A small network was shown many inputs. Here are its activations along a few directions, one row for each input.
Each table varies a few parts of the input and shows all the possible inputs, shuffled.
A made-up example of a description, with smaller parts first: one of 3 separate values, together with either a single point or one of 9 places along a line or (one of 6 places along a line, together with one of 8 places around a ring).
Shared parts are said once, and a part with two or three values counts as separate values.
In the rows, 128 means zero.

Rows:
row 1: [132 137 122 125 135 139 111 124 128 125 113 123 131 133 120]
row 2: [121 119 129 137 135 109 133 133 123 131 139 119 149 121 128]
row 3: [121 118 138 130 140 123 138 135 124 129 130 120 138 127 133]
row 4: [121 119 143 126 143 133 143 137 126 127 126 122 130 130 137]
row 5: [121 119 126 140 133 104 132 132 123 130 142 118 153 119 125]
row 6: [132 137 115 131 130 125 105 122 126 127 121 120 142 126 115]
row 7: [121 118 135 132 139 118 136 134 124 130 133 120 141 125 132]
row 8: [132 137 117 129 132 130 107 123 127 127 118 121 138 129 117]
row 9: [132 137 109 135 126 116 101 121 126 128 127 118 149 122 111]
row 10: [121 118 140 128 142 128 141 136 125 128 128 121 134 129 135]
row 11: [131 140 131 118 140 161 123 126 134 119 107 127 117 141 126]
row 12: [149 134 132 100  56 153 159 111 146 138 145 200  19 135 158]
row 13: [119 120 119 146 128  96 130 131 123 129 150 118 161 115 120]
row 14: [132 138 124 123 136 144 114 124 129 124 111 124 128 135 122]
row 15: [132 139 129 120 139 155 120 125 132 121 108 126 121 139 125]
row 16: [132 137 119 127 133 134 109 123 128 126 116 122 135 131 119]
row 17: [121 118 132 135 137 113 134 134 124 130 136 119 145 123 130]
row 18: [132 137 112 133 128 121 103 122 126 128 124 119 146 124 113]
row 19: [120 120 122 143 131 100 131 132 123 130 146 118 157 117 123]
row 20: [132 138 127 122 137 150 117 125 131 123 110 125 124 137 123]
row 21: [120 119 146 123 145 139 146 137 127 126 124 122 126 132 138]
row 22: [143 116 149 113  51 123 184 130 139 139 163 195  31 128 165]
What do these inputs look like to the network?
> one of 2 separate values, together with either a single point or one of 10 places along a line
The inputs of row 10 and row 20 match in every part but the choice among 2 separate values. If row 5 is changed in the same way as row 10 into row 20, which row does it become?
> row 6

Rows:
row 23: [ 89 118 121 118 249 181 122 121 127 135 109  67 195 135 123]
row 24: [126  72 165 143 109  86 224 136 135 153 186 189  97 161 193]
row 25: [116 115  85 140 155  58  60  91 106 148 144  85 217  89 108]
row 26: [103 165  91 193 146 114 135 142 148  65 159  98 236 121  68]
row 27: [141 139 115  96  78 165 123 110 146 124 123 177  50 150 129]
row 28: [164 166 127 119  88 166 137 105 143 137 121 173  55 126 152]
row 29: [ 81 137  68 161 185 118 104  96 138 138 184  88 232 105  97]
row 30: [126  91 203  95  77 119 209 159 140 123 193 148  64  96 179]
row 31: [152 123 176 132 166 103  64 185  82 136  41  62 176 146 112]
row 32: [113 103 145 104 221 121  69 123 100 148  66  72 180 120 139]
row 33: [135 131 112  90  75 165 120 112 146 120 124 179  49 156 123]
row 34: [147 147 119 102  81 165 127 109 145 127 122 176  51 144 134]
row 35: [105 146 150 156 198 180 152 162 131  61  83  66 199 156  95]
row 36: [153 154 122 108  83 165 131 107 145 131 121 175  52 138 140]
row 37: [159 160 125 114  86 166 134 106 144 134 121 174  53 132 146]
row 38: [162 125 106 164 108  36  58 153  99 135 118  77 211 111  78]
row 39: [103  85 148 140  69  67 206 159 101 160 163 168  59  91 160]
What do these inputs look like to the network?
> either one of 3 separate values or one of 6 places along a line or (one of 2 separate values, together with one of 4 places along a line)
Which other rows does row 31 become when the place on the line of 4 takes its other values? List them by row number.
> row 23, row 32, row 35

Rows:
row 40: [154 137 141  78 114 187 111 110 132 144  74 168  32 160 154]
row 41: [142 162 123 115  70 171 146 120 155 102 139 168  62 129 123]
row 42: [143 166 111  98 112 219 137  90 164 119 116 181  48 161 140]
row 43: [117 124 129 137 163 124 117 136 123 121 120  97 175 129 116]
row 44: [159 135 154  96  73 143 121 141 123 132 100 152  46 128 138]
row 45: [129 142  89 144 147 102  69 112 117 134 118  97 187 113  96]
row 46: [119 127 123 138 160 120 109 132 122 123 121  96 177 127 113]
row 47: [108 118 152 139 176 139 153 151 122 115 117  97 164 132 131]
row 48: [128  82 162 107  87  84 176 131 118 167 170 166  65 103 183]
row 49: [113 121 141 137 170 131 135 143 123 118 119  97 169 131 123]
row 50: [121 129 116 138 158 117 101 128 121 125 120  96 179 125 109]
row 51: [127 139  96 142 149 106  76 116 118 132 119  96 185 116  99]
row 52: [123 132 110 140 155 113  92 124 121 127 120  96 181 122 106]
row 53: [111 119 147 138 173 135 144 147 123 116 118  97 167 132 127]
row 54: [104 105 123 128  84 114 203 113 147 142 212 183  79 108 161]
row 55: [157 107 157 129  63  81 152 151 115 149 135 168  73 133 154]
row 56: [125 135 103 141 152 109  84 120 120 129 120  96 183 119 102]
row 57: [115 122 135 137 166 128 126 139 123 119 120  97 172 130 120]
row 58: [135 129 120 148  60 108 180 129 145 118 174 184  87 135 135]
What do these inputs look like to the network?
> either (one of 2 separate values, together with one of 4 places along a line) or one of 11 places along a line
A walk changes only the place on the line of 11. It starts at row 47 and steps to row 53. List the rest of the walk in order.
> row 49, row 57, row 43, row 46, row 50, row 52, row 56, row 51, row 45
A walk changes only the place on the line of 4. It starts at row 48 and steps to row 55. List the rest of the walk in order.
> row 44, row 40

Rows:
row 59: [121 133 123 134 141 137 130 127 132 119 130 120 145 130 121]
row 60: [131  97 190  99 115 147 191 153 125 139 122 158  49 141 180]
row 61: [124 130 124 136 144 123 117 131 124 124 123 111 155 127 118]
row 62: [117 136 120 131 141 149 140 121 140 117 137 129 135 132 125]
row 63: [123 132 124 135 142 130 124 130 128 121 126 115 150 129 119]
row 64: [119 135 121 133 141 143 135 124 136 118 133 124 140 131 122]
row 65: [126 128 125 136 145 116 111 133 120 127 119 106 160 125 117]
row 66: [128 122 125 136 150 102  96 134 112 134 113  97 170 121 115]
row 67: [138 115 123 130  40  88 173 120 137 145 190 193  61 111 152]
row 68: [127 125 125 136 147 109 104 134 116 130 116 101 165 123 116]
row 69: [115 137 118 129 141 156 145 117 143 117 141 133 130 133 127]
row 70: [129 119 125 135 153  95  89 134 108 139 110  92 176 118 115]
row 71: [166 155 121  93  63 168 110 106 141 135 104 185  26 144 138]
What do these inputs look like to the network?
> either one of 3 separate values or one of 10 places along a line
Which of the alternatives is row 69?
> one of 10 places along a line
